These are the activations of a small network on made-up records, seen along a few directions, one row for each record.
After each row come some of the record's fields: H, G, N, U.
A field that a record lacks is written absent.
The largest differences between rows may come from other fields.
(in the rows, 500 means zero)
Random noise pushes rows far along 8 fixed directions. That doesn't count. These rows show it; they differ only by the noise:
455, 319, 476, 444, 346, 523, 318, 448, 444, 518, 500, 291, 340, 393, 709, 434, 525, 597, 444, 616, 749, 594, 782, 468, 505
558, 445, 305, 513, 625, 534, 399, 531, 740, 511, 374, 476, 371, 482, 410, 598, 536, 399, 520, 535, 274, 320, 343, 477, 605
530, 287, 357, 459, 706, 331, 397, 492, 539, 474, 374, 577, 209, 309, 385, 582, 493, 322, 666, 351, 204, 364, 273, 556, 503
523, 404, 434, 618, 496, 471, 322, 522, 379, 519, 366, 396, 316, 381, 498, 501, 440, 436, 629, 473, 511, 567, 643, 451, 498
584, 447, 391, 309, 542, 435, 475, 381, 466, 497, 404, 579, 522, 507, 599, 431, 534, 558, 550, 533, 339, 452, 344, 574, 488
551, 685, 489, 377, 486, 520, 705, 489, 508, 497, 518, 503, 706, 638, 480, 534, 469, 565, 570, 484, 332, 443, 286, 541, 545
461, 502, 478, 543, 566, 564, 582, 462, 516, 636, 623, 377, 531, 503, 452, 589, 506, 455, 498, 550, 411, 480, 366, 574, 496
510, 352, 426, 662, 750, 510, 425, 278, 251, 805, 561, 492, 504, 417, 489, 467, 522, 382, 532, 612, 321, 591, 305, 689, 332
610, 367, 484, 427, 719, 384, 452, 333, 379, 501, 405, 668, 522, 454, 582, 437, 465, 502, 495, 507, 321, 442, 228, 514, 467
539, 568, 434, 633, 539, 451, 473, 474, 254, 579, 323, 508, 523, 527, 436, 373, 392, 453, 701, 434, 385, 571, 465, 562, 475

588, 515, 450, 547, 584, 388, 408, 449, 342, 468, 286, 775, 549, 557, 474, 294, 454, 473, 570, 440, 390, 504, 450, 523, 430 | H is h3, G is g2, N is n1, U is u3
520, 389, 447, 413, 527, 469, 375, 551, 556, 470, 520, 478, 306, 316, 452, 709, 580, 438, 596, 455, 450, 512, 616, 471, 436 | H is h2, G is absent, N is n1, U is u8
512, 505, 431, 355, 403, 569, 558, 445, 573, 591, 715, 480, 544, 502, 543, 634, 665, 488, 486, 605, 384, 552, 483, 630, 360 | H is h3, G is g2, N is n1, U is u3
441, 503, 566, 428, 332, 541, 518, 514, 377, 527, 662, 363, 510, 489, 568, 544, 485, 579, 520, 527, 695, 611, 745, 468, 416 | H is h2, G is absent, N is n2, U is u3
437, 386, 465, 595, 614, 597, 428, 370, 573, 669, 573, 482, 562, 589, 561, 365, 525, 512, 246, 706, 586, 419, 439, 533, 505 | H is h2, G is absent, N is n2, U is u3
531, 571, 515, 686, 434, 660, 409, 619, 626, 467, 527, 391, 486, 547, 465, 642, 470, 469, 414, 588, 636, 511, 706, 282, 553 | H is h3, G is g2, N is n2, U is u9
315, 452, 669, 193, 325, 378, 765, 642, 598, 320, 756, 310, 348, 376, 481, 684, 464, 569, 567, 268, 644, 431, 523, 506, 576 | H is h1, G is absent, N is n2, U is u8
312, 511, 500, 492, 439, 450, 638, 542, 473, 541, 512, 402, 461, 595, 412, 295, 390, 514, 541, 390, 598, 400, 467, 614, 583 | H is h1, G is absent, N is n2, U is u3
474, 519, 528, 436, 518, 429, 558, 500, 414, 511, 526, 550, 511, 461, 446, 519, 507, 491, 598, 408, 447, 535, 479, 581, 435 | H is h2, G is absent, N is n1, U is u8
464, 569, 295, 546, 441, 468, 518, 585, 592, 531, 346, 503, 381, 528, 341, 404, 539, 378, 686, 403, 294, 440, 432, 667, 548 | H is h3, G is g1, N is n2, U is u8
535, 600, 504, 381, 369, 522, 490, 602, 727, 324, 385, 499, 505, 512, 553, 550, 585, 594, 459, 491, 568, 489, 614, 432, 631 | H is h3, G is g2, N is n2, U is u10
439, 363, 374, 579, 437, 426, 368, 407, 336, 608, 404, 553, 370, 481, 551, 197, 529, 444, 543, 519, 521, 579, 583, 684, 403 | H is h3, G is g1, N is n2, U is u3
456, 378, 448, 282, 436, 344, 532, 528, 668, 349, 438, 531, 291, 372, 544, 488, 590, 489, 550, 368, 418, 426, 402, 613, 579 | H is h3, G is g1, N is n2, U is u10
602, 487, 610, 506, 618, 283, 494, 498, 350, 289, 296, 850, 540, 526, 497, 324, 348, 495, 525, 314, 439, 433, 356, 382, 500 | H is h3, G is g2, N is n1, U is u3
318, 404, 481, 579, 480, 406, 492, 541, 541, 544, 459, 447, 292, 384, 414, 385, 561, 408, 541, 379, 556, 537, 549, 708, 529 | H is h3, G is g2, N is n2, U is u10
701, 524, 623, 511, 710, 568, 410, 425, 476, 454, 486, 596, 664, 436, 585, 742, 521, 562, 397, 611, 473, 562, 456, 288, 474 | H is h2, G is absent, N is n2, U is u10
416, 556, 400, 558, 470, 574, 553, 538, 664, 592, 554, 488, 514, 606, 390, 448, 562, 435, 447, 542, 450, 419, 463, 607, 515 | H is h3, G is g2, N is n2, U is u3
512, 477, 744, 657, 564, 478, 533, 496, 486, 385, 512, 563, 586, 492, 598, 445, 410, 543, 278, 500, 688, 521, 464, 336, 584 | H is h3, G is g1, N is n2, U is u1
463, 555, 478, 441, 333, 443, 494, 501, 342, 432, 317, 492, 552, 660, 596, 153, 351, 652, 543, 466, 689, 476, 633, 474, 584 | H is h1, G is absent, N is n2, U is u3
491, 643, 433, 531, 522, 562, 534, 512, 477, 589, 449, 499, 613, 598, 398, 469, 504, 510, 572, 512, 451, 502, 507, 563, 496 | H is h2, G is absent, N is n2, U is u7
604, 375, 592, 502, 636, 445, 420, 522, 548, 337, 465, 592, 407, 412, 525, 615, 411, 471, 430, 454, 491, 392, 420, 262, 543 | H is h1, G is absent, N is n2, U is u3
439, 717, 476, 617, 398, 638, 568, 661, 601, 516, 447, 274, 551, 597, 370, 564, 450, 524, 571, 490, 593, 496, 635, 450, 652 | H is h1, G is absent, N is n2, U is u10
471, 368, 463, 434, 461, 476, 404, 491, 524, 451, 456, 440, 385, 496, 588, 400, 443, 555, 442, 529, 630, 412, 580, 420, 564 | H is h1, G is absent, N is n2, U is u3
435, 536, 551, 556, 421, 454, 573, 652, 612, 403, 500, 418, 354, 389, 401, 621, 520, 414, 589, 342, 495, 536, 538, 521, 577 | H is h3, G is g1, N is n2, U is u10
595, 530, 361, 401, 435, 548, 452, 449, 508, 566, 489, 459, 481, 416, 550, 625, 674, 485, 633, 572, 321, 626, 510, 639, 412 | H is h3, G is g1, N is n1, U is u10
531, 672, 548, 479, 294, 405, 618, 650, 420, 338, 438, 548, 510, 541, 439, 516, 414, 476, 703, 302, 434, 566, 572, 463, 498 | H is h3, G is g2, N is n2, U is u3
467, 503, 489, 748, 534, 488, 553, 620, 575, 527, 523, 413, 348, 413, 326, 635, 462, 275, 597, 388, 326, 492, 385, 523, 543 | H is h3, G is g1, N is n2, U is u8
476, 612, 322, 217, 245, 490, 458, 502, 538, 464, 315, 531, 546, 626, 586, 257, 616, 681, 594, 527, 567, 515, 715, 648, 517 | H is h2, G is absent, N is n2, U is u8
412, 617, 630, 580, 478, 589, 587, 578, 566, 513, 592, 428, 626, 578, 443, 525, 470, 559, 383, 516, 691, 495, 601, 433, 559 | H is h2, G is absent, N is n1, U is u8
554, 570, 699, 411, 411, 483, 706, 495, 398, 398, 715, 517, 658, 525, 599, 610, 430, 566, 467, 466, 529, 552, 418, 401, 449 | H is h3, G is g1, N is n1, U is u3
622, 685, 579, 587, 585, 526, 699, 478, 286, 570, 657, 594, 720, 545, 388, 686, 440, 410, 649, 450, 244, 598, 290, 502, 342 | H is h3, G is g1, N is n2, U is u3
331, 397, 429, 401, 416, 499, 562, 436, 579, 628, 675, 462, 439, 518, 515, 373, 623, 489, 412, 553, 544, 474, 493, 735, 432 | H is h3, G is g2, N is n2, U is u3
671, 306, 473, 349, 635, 500, 300, 295, 483, 483, 480, 661, 554, 475, 745, 494, 558, 594, 309, 709, 478, 467, 440, 380, 421 | H is h2, G is absent, N is n2, U is u3
576, 460, 332, 604, 572, 571, 275, 448, 575, 568, 314, 582, 497, 585, 517, 372, 529, 476, 415, 655, 454, 435, 541, 457, 513 | H is h2, G is absent, N is n2, U is u3
484, 379, 445, 559, 597, 443, 360, 481, 464, 504, 338, 471, 349, 408, 496, 427, 469, 476, 538, 473, 528, 481, 519, 500, 559 | H is h1, G is absent, N is n2, U is u10
459, 444, 386, 421, 426, 480, 392, 504, 504, 451, 329, 458, 406, 588, 566, 273, 421, 592, 511, 513, 643, 399, 621, 457, 604 | H is h1, G is absent, N is n2, U is u9
591, 600, 669, 471, 523, 516, 533, 515, 399, 410, 529, 551, 673, 514, 548, 610, 434, 604, 474, 495, 593, 557, 561, 323, 483 | H is h2, G is absent, N is n1, U is u8
387, 326, 416, 358, 598, 467, 520, 400, 694, 595, 600, 515, 419, 467, 516, 452, 633, 479, 361, 562, 427, 362, 314, 690, 509 | H is h2, G is absent, N is n2, U is u8
506, 493, 619, 346, 533, 307, 678, 427, 351, 432, 560, 709, 567, 447, 525, 461, 515, 500, 572, 341, 354, 556, 283, 648, 398 | H is h3, G is g2, N is n2, U is u8
497, 554, 568, 425, 398, 415, 584, 494, 232, 491, 508, 434, 493, 402, 523, 534, 474, 534, 734, 372, 499, 693, 571, 592, 417 | H is h1, G is absent, N is n2, U is u10
511, 579, 528, 430, 535, 464, 518, 546, 614, 372, 329, 568, 557, 555, 496, 439, 476, 589, 466, 444, 543, 412, 467, 441, 650 | H is h2, G is absent, N is n2, U is u10

Which values does each new row have?
618, 615, 377, 781, 587, 647, 362, 502, 580, 625, 363, 548, 588, 569, 420, 525, 570, 386, 469, 648, 335, 549, 492, 492, 490 | H is h3, G is g2, N is n2, U is u8
587, 576, 523, 736, 489, 559, 370, 534, 266, 586, 450, 434, 506, 419, 452, 625, 464, 421, 658, 511, 488, 732, 721, 430, 382 | H is h2, G is absent, N is n2, U is u8
596, 565, 384, 384, 431, 621, 418, 459, 624, 538, 475, 473, 603, 562, 596, 561, 629, 585, 453, 678, 448, 511, 566, 501, 490 | H is h2, G is absent, N is n1, U is u8
528, 588, 411, 582, 493, 542, 424, 540, 528, 553, 389, 502, 477, 458, 416, 550, 607, 441, 607, 499, 417, 604, 593, 591, 472 | H is h3, G is g2, N is n1, U is u10
332, 483, 508, 577, 592, 422, 560, 541, 533, 551, 439, 488, 413, 471, 346, 389, 485, 438, 536, 364, 526, 448, 436, 654, 575 | H is h2, G is absent, N is n2, U is u10
576, 565, 409, 499, 457, 663, 379, 445, 695, 555, 436, 479, 610, 556, 619, 511, 691, 578, 339, 734, 524, 560, 591, 526, 532 | H is h3, G is g2, N is n1, U is u10
459, 370, 562, 650, 663, 427, 527, 527, 619, 448, 535, 610, 396, 468, 416, 480, 434, 360, 365, 428, 446, 344, 285, 443, 560 | H is h3, G is g1, N is n2, U is u3
666, 470, 618, 376, 510, 414, 391, 453, 341, 287, 324, 614, 574, 484, 704, 445, 383, 677, 473, 495, 629, 519, 573, 252, 543 | H is h1, G is absent, N is n1, U is u8
401, 408, 616, 538, 458, 498, 491, 532, 408, 531, 688, 400, 413, 405, 490, 589, 468, 480, 478, 471, 682, 576, 683, 453, 416 | H is h2, G is absent, N is n2, U is u3
578, 543, 622, 362, 589, 346, 643, 453, 292, 390, 471, 645, 619, 498, 518, 497, 379, 562, 614, 348, 395, 487, 292, 469, 478 | H is h1, G is absent, N is n1, U is u8
561, 518, 438, 482, 460, 393, 543, 591, 521, 384, 431, 588, 392, 471, 412, 550, 455, 382, 671, 341, 281, 442, 387, 493, 500 | H is h3, G is g1, N is n1, U is u3
510, 598, 621, 746, 569, 444, 608, 592, 376, 472, 479, 541, 520, 475, 350, 541, 368, 370, 604, 337, 416, 549, 402, 453, 509 | H is h3, G is g1, N is n2, U is u8
340, 417, 727, 664, 699, 371, 629, 555, 477, 470, 563, 490, 414, 382, 360, 529, 375, 407, 452, 294, 586, 453, 347, 501, 588 | H is h2, G is absent, N is n2, U is u10
350, 483, 587, 608, 513, 598, 495, 501, 615, 537, 478, 333, 542, 585, 549, 331, 453, 617, 259, 601, 827, 431, 582, 457, 689 | H is h1, G is absent, N is n2, U is u10
595, 363, 388, 423, 575, 499, 366, 343, 360, 601, 499, 521, 471, 454, 610, 493, 526, 503, 534, 617, 395, 528, 458, 527, 382 | H is h1, G is absent, N is n2, U is u3
523, 345, 249, 524, 578, 579, 245, 338, 428, 754, 469, 493, 416, 470, 530, 425, 631, 443, 515, 706, 412, 546, 586, 646, 337 | H is h2, G is absent, N is n2, U is u3
507, 414, 304, 478, 549, 590, 280, 356, 527, 693, 417, 531, 500, 513, 568, 364, 677, 531, 423, 718, 498, 536, 605, 647, 415 | H is h2, G is absent, N is n2, U is u8
403, 395, 639, 495, 513, 325, 532, 477, 340, 416, 461, 608, 463, 502, 538, 266, 358, 537, 461, 362, 658, 471, 495, 491, 512 | H is h2, G is absent, N is n2, U is u3
511, 395, 508, 405, 606, 516, 465, 397, 545, 562, 603, 536, 527, 447, 566, 567, 592, 527, 385, 600, 481, 481, 431, 533, 439 | H is h2, G is absent, N is n1, U is u8
476, 509, 389, 309, 414, 537, 553, 584, 699, 479, 587, 350, 395, 452, 442, 712, 584, 490, 597, 479, 393, 412, 492, 537, 538 | H is h1, G is absent, N is n1, U is u8
